Each row below holds a small network's activations on one input, seen along a few directions.
In each table, some parts of the input vary, and every possible input appears once, in random order.
A made-up example of a description, with smaller parts first: one of 8 places around a ring, together with either a single point or (one of 2 separate values, together with one of 4 places along a line) or one of 9 places around a ring.
Shared parts are said once, and a part with two or three values counts as separate values.
(in the rows, 128 means zero)

Other details of the inputs shift rows strongly along two fixed directions, in all tables alike. That doesn't count.

Table:
R1: [171  97 130 148 146 113 113 136 131  76  88 132 172  97 168 135  84]
R2: [105 199 150  94 102  73 134  63 194 182 189 119 122 161 108  99 130]
R3: [148 146  56 177 122 193 111 143  51 160 117 190  83 148  32 135 208]
R4: [ 93 213 147  98  91 101 133  77 188 177 198  97 133 176 105 143  96]
R5: [117 155  89 172 104 223  87 143  34 161 142 167  83 117  64 155 204]
R6: [121  95 143 107 150 122 148 155 123  82 108 105 124  89 177 137 124]
R7: [140 196 156 140  96  66 106  57 163 177 188 144 175 174 137 116  84]
R8: [112 151  96 179 107 228  88 153  28 168 133 166  88 142  65 151 200]
R9: [116  92 151 114 152 126 150 164 119  89 100 103 129 115 179 133 119]
R10: [134  91 133 109 158 125 144 155 156  83  76 103 125 106 142 115 125]
R11: [100 195 159 101 105  75 136  73 191 190 182 116 128 187 111  94 123]
R12: [166  83 136 146 140 111 109 129 124  86 103 138 169  81 178 130  89]
R13: [126 109 138 109 157 125 153 162 130  72  92  99 126 107 166 143 118]
R14: [133  46 122 116 146 120 155 160 141 112  97 121 134 123 145 115 106]
R15: [137  50 114 110 144 117 154 150 146 105 105 123 129  98 144 119 111]
Each input here is: one of 3 separate values, together with either a single point or one of 4 places along a line.
Q: Changing only the choice among 3 separate values turns R2 into R10. The same change can be made to R6. Which row results?
A: R13
Q: Which other rows does R11 become when the place on the line of 4 takes its other values? List them by row number.
A: R8, R9, R14
Q: Which other rows does R7 become when the choice among 3 separate values takes its other values? List them by row number.
A: R1, R12

Table:
R16: [124  85 138 128 137 147 125 153 121 108 107 112 137 107 152 136 112]
R17: [128 103 136 123 145 141 131 154 128  90  96 107 131 108 151 137 118]
R18: [134 163 128 129 108  95 122  85 163 164 162 138 144 161 107 115 109]
R19: [134 162 126 126 109  89 131  87 158 162 166 139 143 162 114 119 108]
R20: [137 187  72 194 117 227  81 144   6 155 125 193  73 127  43 151 238]
R21: [150  80 118 132 143 125 129 141 131 103 101 132 142 101 141 126 112]
R22: [124 176 142 120 114  89 132  92 150 153 162 132 133 159 128 115 124]
R23: [124 178 144 123 112  95 123  90 155 155 158 131 134 158 122 111 125]
R24: [128 103 133 121 146 135 140 156 122  89 101 110 130 109 155 141 118]
R25: [108 167 143 115 103 109 125  94 152 162 178 119 133 146 126 131 113]
R26: [139  96 134 126 147 124 131 144 125  95  99 125 132  98 155 122 127]
R27: [111  80 116 103 145 146 159 168 136 121  99 113  95 120 113 119 149]
R28: [123  85 136 125 139 141 134 155 117 106 112 114 136 109 157 140 111]
Q: What do these inputs look like to the network?
A: either a single point or (one of 3 separate values, together with one of 4 places along a line)
Q: Which other rows does R23 become when the choice among 3 separate values takes its other values? List them by row number.
A: R22, R26
